Each row below holds a small network's activations on one input, seen along a few directions.
Each table varies a few parts of the input and shows all the possible inputs, shuffled.
Descriptions start from the smaller parts, as in this example, which fits no table here: one of 2 separate values, together with either a single point or one of 9 places along a line or (one of 5 places around a ring, together with one of 6 places along a line).
Shared parts are said once, and a part with two or three values counts as separate values.

Other details of the inputs vary at random and push rows far along two fixed directions, the same in every table; ignore that.

Rows:
row 1: [-.25 -.03 -.42 .16 -.37 .75 .01 .16 -.28 -.32 .18 .28 .34 .28]
row 2: [-.19 -.17 -.13 .07 -.26 .34 .02 .01 -.17 -.26 .13 .27 .18 .16]
row 3: [.29 -.07 .33 -.14 .18 -.61 -.03 -.14 .30 .13 -.04 -.23 -.21 -.24]
row 4: [.52 -.10 -.18 .87 -.33 .08 -.05 .17 -.25 .51 -.13 -.76 -.08 .26]
row 5: [.17 .19 .25 -.23 .40 -.35 .06 -.16 .00 .37 -.38 -.05 -.16 -.20]
row 6: [-.48 .10 -.15 -.41 .19 .40 .00 .06 .18 -.35 .28 .47 .18 .00]
row 7: [.12 -.05 -.23 .75 -.36 .31 -.05 .21 -.26 .33 -.01 -.53 -.05 .32]
row 8: [-.04 .22 .03 .04 .29 -.15 -.03 .00 .07 .27 -.10 -.24 -.15 -.06]
row 9: [.37 -.17 .26 -.29 .15 -.36 .01 -.14 .20 .07 -.11 .11 -.10 -.17]
row 10: [-.11 -.08 .06 -.17 .02 .12 -.01 .08 .20 -.08 .14 .18 -.04 .03]
row 11: [.03 .00 -.55 .83 -.60 .76 .04 .24 -.66 .06 -.08 -.22 .32 .45]
row 12: [.01 .13 .03 -.01 .09 -.06 -.04 .13 .12 .08 .00 -.14 -.10 -.01]
row 13: [-.04 -.19 -.05 -.13 -.20 .02 .00 -.10 .03 -.41 .25 .23 .16 -.02]
row 14: [-.16 -.11 .26 -.63 .19 -.15 .00 -.14 .29 -.27 .11 .52 -.05 -.17]
row 15: [.16 .19 .37 -.24 .35 -.65 .01 -.08 .23 .21 -.21 -.21 -.29 -.29]
row 16: [.46 -.12 .19 .02 .10 -.28 -.02 .05 .20 .30 -.13 -.21 -.17 -.05]
row 17: [-.23 .05 -.20 -.13 -.08 .44 .00 .20 .09 -.23 .20 .26 .16 .10]
row 18: [.02 -.27 -.23 .15 -.34 .36 .00 .03 -.14 -.32 .20 .22 .28 .18]
row 19: [.06 -.02 .23 -.11 .04 -.39 .03 -.14 .01 .06 -.11 -.04 -.15 -.13]
row 20: [-.73 .08 -.35 -.20 -.03 .50 -.06 .00 .04 -.61 .47 .44 .28 .02]
row 21: [-.57 .10 -.02 -.61 .23 -.03 -.01 -.19 .13 -.54 .23 .58 .16 -.22]
row 22: [-.02 -.01 .31 -.20 .17 -.44 -.02 -.11 .23 .04 .01 -.09 -.23 -.20]
row 23: [.15 .18 .29 -.19 .41 -.51 .07 -.19 -.03 .35 -.41 -.08 -.16 -.22]
row 24: [.46 .15 -.09 .78 -.25 -.12 .08 .07 -.54 .59 -.49 -.75 -.12 .17]
Each input here is: one of 4 places along a line, together with one of 6 places around a ring.
- Changing only the place on the ring of 6 turns row 18 into row 4. The same change can be made to row 23. Which row results? => row 8
- Which other rows does row 9 become when the place on the line of 4 takes its other values? List them by row number. => row 1, row 5, row 14
- Which other rows does row 14 become when the place on the ring of 6 takes its other values? List them by row number. => row 2, row 7, row 10, row 19, row 22

Rows:
row 25: [.60 .02 -.15 .95 -.32 .22 .13 .16 -.69 .83 -.62 -.67 -.06 .34]
row 26: [.33 .16 .30 -.37 .44 -.44 .02 .02 .29 .25 -.31 -.01 -.16 -.21]
row 27: [.06 .20 .38 -.11 .35 -.68 -.04 -.13 .17 .32 -.16 -.36 -.42 -.21]
row 28: [-.52 .15 .02 -.76 .30 -.25 -.10 -.13 .35 -.64 .33 .52 .09 -.31]
row 29: [.19 .20 .29 -.27 .39 -.54 .05 -.09 .21 .22 -.31 -.26 -.12 -.28]
row 30: [-.25 .12 .08 -.17 .04 -.29 .01 -.17 -.05 -.15 -.07 .15 .00 -.12]
row 31: [-.59 .07 .23 -.77 .35 -.05 -.02 -.08 .51 -.52 .48 .61 .01 -.28]
row 32: [.47 .12 .13 .53 -.03 -.36 .14 -.08 -.41 .73 -.66 -.66 -.24 .00]
row 33: [.55 .20 .18 .16 .37 -.48 .02 -.07 -.04 .65 -.43 -.45 -.29 -.19]
row 34: [-.30 -.08 -.49 .31 -.41 .81 .02 .03 -.47 -.24 .13 .26 .35 .36]
row 35: [-.41 -.06 -.51 .36 -.35 .86 -.05 .24 -.14 -.18 .34 .08 .20 .34]
row 36: [.15 -.36 .27 -.29 -.15 -.18 .01 -.21 .10 -.32 .11 .29 .09 -.08]
row 37: [-.30 -.04 -.43 .37 -.40 .89 -.06 .34 -.17 -.11 .33 .14 .27 .43]
row 38: [-.05 -.44 -.38 .60 -.64 .71 -.07 .22 -.10 -.30 .42 -.11 .26 .39]
row 39: [.06 -.26 .07 -.53 .03 -.21 -.04 -.07 .44 -.56 .40 .47 .04 -.17]
- Changing only one part turns row 26 into row 25. The same change can be made to row 29. Which row results? => row 32
- What do these inputs look like to the network? => one of 3 separate values, together with either a single point or one of 4 places along a line
- Which other rows does row 31 become when the place on the line of 4 takes its other values? List them by row number. => row 27, row 35, row 37
- Which other rows does row 35 become when the choice among 3 separate values takes its other values? List them by row number. => row 33, row 34
